Each row below holds a small network's activations on one input, seen along a few directions.
In each table, some parts of the input vary, and every possible input appears once, in random order.
Descriptions start from the smaller parts, as in this example, which fits no table here: line(6) and (point or line(11) or (values(2) and ring(8))).
Shared parts are said once, and a part with two or three values counts as separate values.
In the rows, zero is written as 128.

Other details of the inputs vary at random and push rows far along three fixed directions, the same in every table; ignore that.
These rows show it; all are for the same input, with only those details redrawn:
[ 95 104 159 120 132 142 148 152  99 185 114 110 136]
[ 81 108 139 104 141 143 135 155 101 163 109 119 135]
[148 188 162 166  81 116 146 151 159 155 112  90 121]
[ 91 111 147 115 135 139 137 153 103 169 112 115 135]
[128 146 140 139 107 121  88 147 142 124 106 143 120]
[ 95 104 160 120 133 142 148 151  99 185 114 110 136]
[ 92 126 149 117 128 139 153 154 110 173 111  99 135]
[129 140 145 143 106 122  92 148 138 135 109 140 118]

A family of inputs:
r1: [166 147 124 158  94 123 154 124 143 113 119 104 117]
r2: [169 140 132 161 109 117 159 112 155 110 139 100 127]
r3: [116 121 125 120 121 141 183 132  82 151 127 110 129]
r4: [140 130  75 130 143 132  88 123 131  45 104 169 110]
r5: [146 175 176 188 103 136 142 128 142 163 114  98  97]
r6: [159  91 132 139  87 125  98 144 100 118 142 174 138]
r7: [119 211  54  78 106  97  92 137 155  43 134 142 148]
r8: [150 126 177 166 143 140  91 103 123 159 141 173  83]
r9: [ 88 131 154 120 166 149 135 114 105 178 131 123 121]
r10: [139 184 165 165 109 119 150 109 192 159 130  99 125]
r11: [149 115 170 151 121 111  94 120 160 165 141 141 128]
r12: [100 150  94 114 147 147 183 135  87 113 118 115 127]
r13: [170  99 155 151 109 120 111 105 101 157 160 180 117]
r14: [176  48 146 153  88 130  97 137 111 145 145 159 131]
r15: [142 217 137 127  98  90 139 147 168 128 132  94 138]
r16: [168  70 134 141 122 124  95 118 132 110 144 158 137]
r17: [126 100 134 123 162 137 179  99 100 171 152 119 134]
r18: [145 143 174 179 108 125 151 115 192 160 120  94 118]
r19: [174 200 138 168  99 114 174 107 138 145 148 111 116]
r20: [117 157 147 140 124 125  96 114 156 140 123 165 120]
r21: [112  89 154 115 133 131 160 158 115 169 116  86 143]
r22: [ 95 105  87  79 138 140 122 143  81 106 121 145 140]
r23: [105 111 117  86 131 128 152 137  85 143 162 133 165]
r24: [143  70  90 108 129 114  49 128 140  58 139 189 142]
r25: [159 111 133 149 138 126 100 103  99 124 151 199 116]
r26: [ 91 119 117  86 153 116 150 148 149 128 120  77 148]
r27: [174  95 147 151 120 116 107  96 128 142 155 166 122]
r28: [ 89  94 134 116 193 158 136 112 126 139 118 110 102]
r29: [ 97 154  83 106 144 143 172 131  93 110 112 116 121]
r30: [106 109 101 106 197 134  17  97 140  71 119 210  90]
r31: [141 186  71 110 112 107 122 126 183  50 119  96 137]
r32: [152  73 173 162 113 130  87 141 138 162 119 149 116]
r33: [ 86 143 120  91 132 124 152 167 110 141 110  91 142]
r34: [146  95 169 178 131 143  82 120 136 144 111 143  92]
r35: [ 81 148 112 113 175 160 151 131 128 112  94  89  98]
r36: [ 83  93  81  55 169 138  94 126  74  95 143 184 153]
r37: [106 135  86 110 151 146 179 128 112 108 107  97 126]
r38: [107 131  95 104 143 142 178 133 110  99 111  95 139]
r39: [156 224 116 141  98 107 165 117 147 100 140 108 133]
r40: [152 143 113 145 106 124 113 128 112  88 122 159 116]
r41: [110 114 121  86 139 135 155 125  84 154 152 132 151]
r42: [123 208  96 100 128  86 101 138 191  75 120 105 142]
r43: [111 106 113 110 177 138 165 103  99 139 149 132 139]
r44: [177  47 150 158  90 131 100 140 108 138 148 161 136]
r45: [157 137 112 123 118 110 101 111 147 104 149 147 138]
r46: [139 112  92 112 150 113  64 101 131  66 140 196 129]
r47: [104 146  92 105 147 108  63 133 186  65 101 132 126]
r48: [177  81 157 150 115 118 108 110 121 148 170 165 138]
r49: [ 93 120 149 133 161 166 148 130  92 162 112 121  95]
r50: [ 71 133 123 112 150 152 160 138 144 139  90  92 132]
r51: [109  94 115  87 143 125 152 128 106 139 164 120 168]
r52: [131 213 144 157 133 117 138 107 184 130 126  78 113]
r53: [170 106 141 151  72 121 116 143 111 141 145 149 132]
r54: [146 131 172 149 110 115  94 128 140 170 139 153 125]
r55: [162 186 107 164 119 117 174 113 173  89 130  85 120]
r56: [ 83 117 159 132 133 154 165 136 112 183 106 117 129]
r57: [106  90 109  82 140 124 141 124 108 142 161 126 162]
r58: [111 122 102  99 135 143 175 146 109 112 121  86 150]
r59: [121  75 119 104 128 128 158 133 119 143 153  98 155]
r60: [101  82  89  88 164 134 133 112 116 102 126 131 133]
r61: [132 146  62 114 152 120  95 107 161  44 111 150 114]
r62: [111 169 112 121 115 117  81 153 152  94  97 142 119]
r63: [180 160 155 169  71 121 167 138 122 140 138 105 133]
r64: [137 153 155 170 133 129 128 112 178 134 120  88 102]
r65: [182  80 154 160  92 131 121 129 120 143 135 139 124]
Changing only one part turns r55 into r43. The same change can be made to r18. Which row results? -> r10
Changing only one part turns r34 into r64. The same change can be made to r1. Which row results? -> r60
What is each input in this table made of? -> ring(5) and (line(5) or (values(2) and line(4)))
Change only the line(5) part in r33. List by row number the other rows that result. -> r5, r49, r56, r62
Start at r53 and move only the ring(5) part, one step at a time. The first step leads to r14. Which rows follow, in order? -> r59, r57, r7

A family of inputs:
r66: [191 138 142 165  95 108 122 126 161 112 137 123 119]
r67: [141 122 128 133 135 125 153 129 131 130 131 104 131]
r68: [133 120 130 128 113 132 166 140 110 141 126 118 135]
r69: [ 79 135 108  74 148 132 124 151 111 124 117 113 151]
r70: [ 98 141 107  90 141 134 178 123 127 129 142  93 155]
r71: [103 136  96  97 122 130 186 145 106 126 119  92 151]
r72: [108 154  94 111 142 119  74 139 171  66  99 129 116]
r73: [122 141 133 141 133 141 152 127 117 141 109 124 113]
r74: [100 136  98  89 133 128 179 123 125 128 144  91 161]
r75: [134 137 131 118 115 127 147 134 110 137 149 117 139]
r76: [ 70 117  77  63 171 135 102 144 131  76 100 116 146]
r77: [146 173 116 150  97 128 150 133 140 107 124 112 126]
r78: [115 183  94 118 148 117 102 109 165  80 109 143 119]
r79: [106 135 142 137 124 139 136 145 133 150 102 113 117]
r80: [138  76 166 138 137 131 127 128  83 180 149 157 129]
r81: [181 164 146 165  88 112 112 126 141 126 148 137 120]
r82: [181 148 144 162  91 103 121 117 167 124 144 140 128]
r83: [129 130 129 126 134 122 152 119 135 141 138 122 142]
r84: [134 121 116 129 100 133 158 135 110 129 134 116 140]
r85: [120  75 177 134 133 136 108 140  99 191 136 145 126]
r86: [135 137 132 117 118 118 148 138 112 140 141 119 139]
r87: [118 127 140 122 124 126 136 130 147 148 128 110 148]
r88: [ 92 125 102  95 173 136 143 126 120 106 113 108 126]
r89: [123  58 175 145 146 143 117 131 118 183 125 129 113]
r90: [134  65 158 151 127 151 137 125  84 168 139 157 122]
r91: [123 107 109 114 122 140 124 135 106 108 127 150 131]
r92: [ 94 175  49  75 169 116  24 126 138  24  95 200 109]
r93: [125 148 141 126 134 124 142 128 113 145 130 121 124]
r94: [148  63 155 127 118 122 129 132  80 176 157 153 142]
r95: [134 169 112 127 121 118 105 129 132  97 134 142 122]
r96: [131  41 140 131 139 143 105 130  79 151 129 187 126]
r97: [102  46 122 103 144 145  62 142  94 123 108 192 132]
r98: [152 117  77 107 112 104   8 126 130  41 135 221 125]
r99: [ 84  26 114  85 173 136  15 121 110 108 118 226 135]
r100: [169 159 153 174 102 118 118 102 164 130 142 136 112]
r101: [146  50 154 142 140 144 131 119  97 162 151 139 126]
r102: [ 92 148 112 101 156 128 176 123 129 135 128  98 148]
r103: [101 138 109 107 155 141 176 128 121 122 129  79 135]
r104: [129 126 134 136 141 138 147 117 128 129 131 104 117]
r105: [177 157 146 182  87 116 125 130 148 122 121 141 111]
r106: [108 130 105  96 143 138 179 132 121 119 135  77 143]
r107: [157 155 157 177  84 122 106 141 162 132 108 130 109]
r108: [136 135 117 143 102 119  48 141 156  77  98 175 113]
r109: [126 188 142 139 110 115 119 144 158 135 116 104 116]
r110: [172 170 154 170  95 117 109 119 142 129 141 138 107]
r111: [152 163 113 133  99 101 149 122 162 115 140 110 145]
r112: [119 118 142 129 130 130 133 139 144 137 119  94 129]
r113: [138 179 130 144 122 113 143 112 164 120 126 113 124]
r114: [ 73 150 125 101 154 135 157 133 146 153 113  87 137]
r115: [ 74 130  74  76 193 140 115 123 121  80 100 128 121]
r116: [167 164 150 176 108 123 114 100 166 132 138 140 106]
r117: [124  72 179 133 126 135 112 140  96 190 139 141 133]
r118: [128 130 128 127 130 130 150 115 132 138 146 120 141]
r119: [129 131 133 139 147 143 146 115 129 134 127 106 111]
r120: [ 90 167 118 102 154 143 167 126 105 142 127  95 128]
r121: [112 125  98  94 140 124 179 137 122 119 130  77 150]
r122: [143  54 160 144 148 136 132 121 101 166 141 142 123]
r123: [171 159 151 180  92 120 125 123 145 125 116 138 105]
r124: [192 132 132 167  83 110 120 122 157 108 148 120 123]
r125: [130  67 162 150 131 154 133 119  84 171 133 155 115]
r126: [148 137 147 156 111 113  70 123 176 121 122 158 116]
r127: [123 134 132 130 135 131 150 113 133 139 143 121 136]
r128: [ 88 156 111 114 147 155 177 128 108 133 110  96 122]
r129: [152 185 125 139 106 107 141 136 141 120 134 111 131]
What is each input in this table made of? -> values(4) and (line(4) or (values(2) and line(6)))
Changing only the values(4) part turns r104 into r100. The same change can be made to r119. Which row results? -> r116
Changing only the values(4) part turns r70 into r75. The same change can be made to r83. Which row results? -> r129
Start at r87 and move only the line(4) part, one step at a time. The first step leads to r99. Which rows follow, in order? -> r126, r114
Change only the values(4) part in r107. List by row number the other rows that result. -> r72, r85, r126
Change only the values(4) part in r80. List by row number the other rows that result. -> r102, r105, r122
Change only the values(2) part in r84. List by row number the other rows that result. -> r71
